A small network was shown many inputs. Here are its activations along a few directions, one row for each input.
In each table, some parts of the input vary, and every possible input appears once, in random order.
A made-up example of a description, with smaller parts first: line(4) and (point or ring(11) or (values(3) and ring(8))).
Shared parts are said once, and a part with two or three values counts as separate values.
In the rows, 100 means zero.

Other details of the inputs shift rows strongly along two fixed directions, in all tables alike. That doesn't count.

Rows:
R1: [70, 102, 92, 166, 33, 123, 81, 99, 108, 67, 120]
R2: [71, 107, 103, 168, 43, 126, 75, 138, 113, 77, 118]
R3: [71, 71, 102, 116, 85, 139, 126, 87, 91, 129, 97]
R4: [80, 108, 90, 179, 52, 118, 74, 121, 124, 79, 119]
R5: [99, 108, 59, 88, 144, 83, 150, 96, 113, 86, 85]
R6: [115, 105, 122, 58, 116, 94, 115, 65, 64, 132, 89]
R7: [75, 111, 101, 174, 37, 123, 87, 102, 108, 72, 121]
R8: [123, 125, 55, 80, 150, 47, 106, 150, 151, 45, 102]
R9: [129, 136, 58, 89, 157, 51, 110, 149, 148, 52, 114]
R10: [128, 122, 48, 95, 161, 47, 101, 124, 153, 46, 109]
R11: [85, 86, 127, 93, 58, 120, 95, 68, 62, 126, 84]
R12: [111, 86, 116, 41, 123, 101, 99, 88, 60, 136, 93]
R13: [96, 96, 92, 118, 88, 96, 83, 107, 111, 92, 94]
R14: [90, 83, 118, 99, 84, 116, 81, 81, 77, 126, 89]
R15: [99, 79, 85, 74, 153, 97, 136, 84, 84, 134, 80]
R16: [81, 105, 92, 182, 57, 119, 74, 118, 122, 73, 122]
R17: [90, 92, 105, 116, 65, 120, 86, 97, 108, 99, 113]
R18: [99, 102, 111, 117, 79, 114, 95, 101, 110, 102, 113]
R19: [84, 67, 109, 66, 126, 122, 134, 88, 51, 154, 85]
R20: [101, 85, 123, 53, 110, 107, 94, 92, 62, 132, 88]
R21: [123, 115, 98, 74, 136, 77, 112, 108, 127, 89, 99]
R22: [82, 89, 127, 93, 61, 122, 93, 65, 62, 125, 89]
R23: [80, 105, 97, 177, 49, 115, 75, 123, 124, 79, 107]
R24: [126, 112, 98, 74, 133, 74, 114, 110, 127, 90, 95]
R25: [79, 100, 107, 172, 40, 133, 81, 114, 123, 78, 128]
R26: [111, 89, 129, 65, 118, 110, 101, 90, 56, 134, 99]
R27: [88, 76, 125, 91, 76, 131, 83, 90, 55, 128, 105]
R28: [111, 105, 126, 57, 117, 93, 115, 67, 66, 129, 81]
R29: [90, 106, 94, 113, 71, 103, 95, 88, 98, 89, 105]
R30: [125, 117, 73, 65, 149, 60, 110, 116, 147, 66, 100]
R31: [128, 142, 61, 93, 146, 40, 123, 125, 153, 43, 97]
R32: [109, 90, 132, 61, 111, 106, 102, 97, 62, 138, 85]
R33: [93, 83, 113, 100, 84, 117, 81, 79, 75, 129, 97]
R34: [116, 80, 125, 44, 120, 107, 105, 66, 71, 133, 96]
R35: [121, 118, 66, 88, 130, 61, 107, 128, 159, 53, 103]
R36: [119, 97, 120, 59, 138, 90, 103, 79, 75, 136, 80]
Each input here is: values(4) and (point or (values(2) and line(4))).
Question: Changing only the values(4) part turns R36 into R21. The same change can be made to R23. Which row results?
Answer: R24
Question: Which other rows does R28 become when the values(2) part takes its other values? List them by row number.
Answer: R22
Question: Which other rows does R20 become when the values(4) part takes its other values? List them by row number.
Answer: R14, R22, R30

Rows:
R37: [70, 103, 80, 174, 79, 114, 107, 114, 119, 82, 100]
R38: [101, 103, 109, 76, 135, 103, 143, 85, 80, 136, 87]
R39: [85, 91, 89, 148, 74, 118, 62, 132, 126, 80, 127]
R40: [81, 85, 98, 91, 68, 114, 97, 87, 68, 116, 93]
R41: [100, 82, 117, 98, 90, 117, 76, 111, 74, 134, 102]
R42: [131, 127, 85, 84, 130, 60, 89, 89, 135, 66, 109]
R43: [113, 114, 73, 106, 150, 75, 142, 112, 123, 80, 99]
R44: [103, 92, 105, 50, 115, 93, 123, 88, 64, 108, 89]
R45: [96, 67, 126, 94, 85, 126, 75, 104, 96, 130, 104]
R46: [110, 92, 134, 91, 70, 111, 80, 63, 99, 115, 96]
R47: [116, 88, 125, 72, 121, 107, 97, 114, 71, 124, 100]
R48: [76, 87, 106, 89, 78, 113, 98, 88, 64, 109, 85]
R49: [135, 133, 85, 87, 124, 53, 93, 100, 128, 73, 101]
R50: [118, 111, 83, 88, 149, 70, 90, 142, 121, 79, 100]
R51: [78, 88, 78, 163, 73, 123, 108, 103, 144, 84, 106]
R52: [81, 71, 105, 83, 67, 124, 98, 79, 89, 111, 93]
R53: [93, 124, 105, 155, 57, 96, 70, 107, 119, 64, 106]
R54: [96, 103, 106, 45, 112, 96, 125, 93, 69, 115, 89]
R55: [136, 135, 97, 87, 127, 57, 106, 106, 123, 62, 105]
R56: [93, 94, 130, 97, 85, 129, 89, 121, 74, 130, 106]
R57: [129, 146, 97, 82, 124, 61, 108, 110, 128, 69, 104]
R58: [104, 84, 95, 78, 141, 104, 124, 64, 87, 132, 90]
R59: [68, 95, 69, 138, 57, 114, 85, 107, 119, 62, 117]
R60: [86, 85, 101, 122, 90, 122, 114, 80, 78, 136, 91]
Question: What do these inputs look like to the network?
Answer: values(4) and line(6)
Question: Changing only the line(6) part turns R55 into R42. The same change can be made to R47. Which row results?
Answer: R39
Question: Which other rows does R56 become when the values(4) part takes its other values? List them by row number.
Answer: R38, R54, R57
Question: Which other rows does R52 become when the values(4) part takes its other values? List them by row number.
Answer: R45, R46, R51

Rows:
R61: [99, 114, 87, 103, 111, 81, 102, 98, 112, 80, 102]
R62: [128, 111, 96, 44, 155, 76, 113, 109, 104, 102, 98]
R63: [99, 89, 134, 82, 81, 120, 86, 99, 76, 131, 96]
R64: [101, 87, 121, 90, 77, 117, 96, 65, 73, 123, 103]
R65: [90, 89, 122, 113, 64, 127, 93, 88, 62, 122, 106]
R66: [115, 96, 152, 161, 103, 133, 96, 74, 94, 160, 100]
R67: [81, 71, 117, 103, 85, 128, 88, 94, 71, 128, 100]
R68: [83, 112, 72, 144, 86, 107, 103, 134, 137, 63, 116]
R69: [132, 96, 84, 39, 172, 69, 111, 104, 96, 111, 98]
R70: [107, 98, 105, 77, 112, 91, 108, 76, 98, 100, 97]
R71: [90, 114, 70, 139, 96, 89, 113, 126, 130, 59, 106]
R72: [102, 104, 82, 101, 107, 88, 116, 90, 122, 80, 98]
R73: [88, 119, 63, 137, 92, 84, 109, 113, 137, 65, 101]
R74: [96, 89, 133, 102, 54, 121, 78, 76, 83, 118, 95]
R75: [88, 86, 117, 101, 72, 127, 101, 65, 79, 119, 93]
R76: [112, 111, 105, 77, 113, 89, 95, 86, 90, 105, 94]
R77: [86, 117, 72, 150, 83, 100, 103, 128, 129, 56, 110]
R78: [86, 85, 116, 97, 83, 120, 116, 82, 64, 133, 85]
R79: [98, 99, 99, 83, 112, 94, 114, 77, 86, 113, 87]
R80: [97, 91, 135, 95, 74, 116, 88, 91, 63, 124, 96]
R81: [121, 117, 80, 55, 158, 66, 122, 87, 105, 94, 85]
R82: [97, 90, 126, 96, 68, 123, 87, 71, 79, 117, 99]
R83: [79, 111, 80, 150, 78, 104, 95, 136, 137, 60, 123]
R84: [136, 113, 97, 46, 146, 59, 107, 88, 115, 88, 94]
R85: [129, 110, 86, 48, 158, 70, 119, 109, 106, 100, 105]
R86: [81, 72, 110, 104, 86, 134, 93, 93, 71, 130, 95]
R87: [93, 117, 78, 137, 95, 86, 102, 128, 128, 56, 113]
R88: [115, 103, 83, 51, 157, 75, 136, 104, 107, 109, 87]
R89: [86, 97, 63, 136, 104, 95, 101, 134, 136, 67, 109]
R90: [129, 117, 86, 52, 151, 62, 113, 86, 98, 99, 96]
R91: [114, 106, 108, 77, 115, 93, 102, 99, 84, 104, 96]
R92: [80, 79, 119, 97, 83, 130, 111, 89, 72, 132, 96]
R93: [88, 115, 87, 146, 70, 100, 82, 143, 140, 60, 124]
R94: [87, 80, 113, 114, 75, 130, 75, 106, 83, 117, 105]
R95: [83, 109, 68, 152, 67, 99, 106, 109, 145, 59, 108]
R96: [131, 120, 95, 49, 150, 55, 104, 95, 106, 93, 91]
R97: [94, 97, 127, 113, 61, 117, 81, 103, 80, 110, 96]
R98: [110, 99, 91, 96, 111, 88, 81, 128, 119, 89, 101]
R99: [96, 75, 126, 86, 89, 119, 78, 97, 70, 133, 98]
R100: [78, 69, 106, 106, 83, 129, 102, 93, 75, 136, 90]
R101: [93, 124, 85, 149, 63, 89, 73, 126, 139, 56, 110]
Question: What do these inputs look like to the network?
Answer: point or (line(5) and line(8))
